A small network was shown many inputs. Here are its activations along a few directions, one row for each input.
In each table, some parts of the input vary, and every possible input appears once, in random order.
Descriptions start from the smaller parts, as in this example, which fits no table here: ring(8) and (point or ring(11) or (values(2) and line(6))).
Shared parts are said once, and a part with two or three values counts as separate values.

Other details of the inputs vary at random and push rows far along two fixed directions, the same in every table; ignore that.

Table:
r1: [-16   8 -39 -34  11  74  38 -23  22  41  -4  11]
r2: [  5 -34 -51 -15  -1  43  -3 -11  -5 -10 -31  -6]
r3: [ 13   5  47  25  -7 -70   8   0  16 -10   0   9]
r4: [-14  29 -22 -65   4  46  45 -56 -26  10  -1  75]
r5: [ -2  32  15 -16   9  -6 -12  22  19  -9 -18  -4]
r6: [  4  15 -23   8 -17  19  -9   1 -21 -31   5 -22]
r7: [ -6   9 -17 -29  61 -36  35 -23 -31  66   8  93]
r8: [  9 -11 -72  41  -8  95  -6  16  24   4  -8 -62]
r9: [ -8  28  34 -19 -24 -25   2 -12 -10  -7  23  28]
r10: [-17  -7  35 -41 -13 -43   1 -40   8  19 -20  60]
r11: [-19 -22  29 -46  -6 -20  11 -26   7  23  -1  35]
r12: [ -7   7  19  41 -13  -2 -28  25  31   3   9 -66]
r13: [-14  53  47 -28   7 -53 -11  -6  23   2 -27  32]
r14: [ -9  39  81   4 -12 -71 -31  28  32  -2   2  -1]
r15: [  8 -29 -74  33 -23 105  10  14 -17 -12  38 -77]
r16: [-19  37  25 -34 -21 -25  17 -48 -11  10  10  60]
r17: [ 28 -30 -81  23  17  86  44 -17  -4  -7 -19 -17]
r18: [-15  33 -20 -62  24  53  38 -38  13  31 -29  64]
r19: [  1  29  31  -5 -16 -34 -19  18 -18 -39  14  -8]
r20: [ 32 -20 -10  33  10  13  12  23   3 -29  -1 -32]
r21: [ 32 -15 -12  31  10  -4   8  38   2 -39  -5 -40]
r22: [ -7  15 -48 -27  -4  66  30 -49 -25   1  -2  32]
r23: [-10  -8  33 -54   4 -24   4 -27  -2   5 -23  59]
r24: [  23   12   68   41   -3 -105  -24   35   10  -45   -5  -29]
r25: [  3 -27  54  14 -26 -55 -42  30  12 -20   3 -21]
r26: [ -2  30  51  29  -5 -37 -42  24  25 -17 -11 -32]
r27: [-27  20 -26 -52  -9  40  51 -72 -15  33  14  57]
r28: [  2 -67 -94  39  30  67 -33  40 -40  33  11 -39]
r29: [ 20 -21  38  50  -6 -44  -2  38  16 -21  27 -57]
r30: [-28 -12  22 -62  -3 -23  26 -63   7  40 -13  69]
r31: [ -8 -11 -74  36  21  52 -20  29 -59  26  40 -22]
r32: [  8  10  27 -28   9 -37  45 -25  11  12  -4  62]
r33: [ 15 -28  36  22 -15 -47 -57  53   3 -48  -6 -55]
r34: [ -8   3 -17  60  33  -6 -59  69 -13  29  22 -50]
r35: [  5 -24  61  36 -22 -64 -60  29   5 -37 -10 -43]
r36: [ 25 -47 -72  52   2  72  33   3   9  -2  11 -66]
Description of these inputs: values(4) and (point or (values(2) and line(4))).
The inputs of r8 and r16 match in every part but the values(4) part. If r5 is changed in the same way as r8 into r16, which row does it become?
> r19
Which other rows does r15 become when the values(4) part takes its other values? List them by row number.
> r1, r11, r29
List by row number the other rows that have the values(4) part in common with r2.
> r10, r11, r23, r25, r28, r30, r33, r35
List by row number the other rows that have the values(4) part in common with r17.
> r3, r7, r20, r21, r24, r29, r32, r36
Which other rows does r14 become when the values(2) part takes its other values? List them by row number.
> r8

Table:
r37: [-10   8  56 -20  -2 -69 -13 -11  -6   4   0  39]
r38: [ 11 -11  37  15   7 -53  -6  12  12  -6  -7   0]
r39: [ -3  26  -8 -14  16  14  21 -10  13  18 -12  24]
r40: [ -6  21  62  -8   7 -65 -12  11  21   5  -8  15]
r41: [-14  15 -28 -23   2  43  14 -20 -13  18  10  17]
r42: [ 18 -29  10  49 -12 -24 -35  42 -11 -33  17 -55]
r43: [ 17 -16  24  15  10 -46   6  12   5 -11  -4   1]
r44: [ 15 -37 -35  51  -7  34 -30  41   5 -17   1 -76]
r45: [  6 -28 -90  -1   5  97  34 -22 -26  12   9  -4]
r46: [  1  -5  17  40 -15  -8 -53  47   3 -21  13 -64]
r47: [-17  46  56 -18   4 -60 -11  -4  10  10  -3  30]
r48: [-20  59  51 -13  -6 -51 -10  -8  -7   7  21  30]
r49: [  9 -25 -39  43  -3  50 -28  41   7 -13   1 -76]
r50: [-21  37 -21 -49  11  34  24 -38  -7  32  -7  59]
r51: [ 18  -6   3   5 -49  43  15 -13  32 -64 -18 -50]
r52: [-12   9 -11 -20  -3  12  11 -21 -13  16  10  27]
r53: [ 18 -18   9  54 -16 -25 -26  38 -20 -34  33 -57]
r54: [ -8  -8 -22 -46  19  15  38 -44  -4  29 -20  61]
r55: [-17   4 -21 -53   8  25  24 -41  -7  33 -13  63]
r56: [ 16 -44 -93  -3  17  88  41 -16 -13   9 -11  -3]
r57: [  0   4  41  -5   6 -52  -4   4  18   6 -11  19]
Describe the family of inputs behind these rows.
> point or (line(4) and line(5))
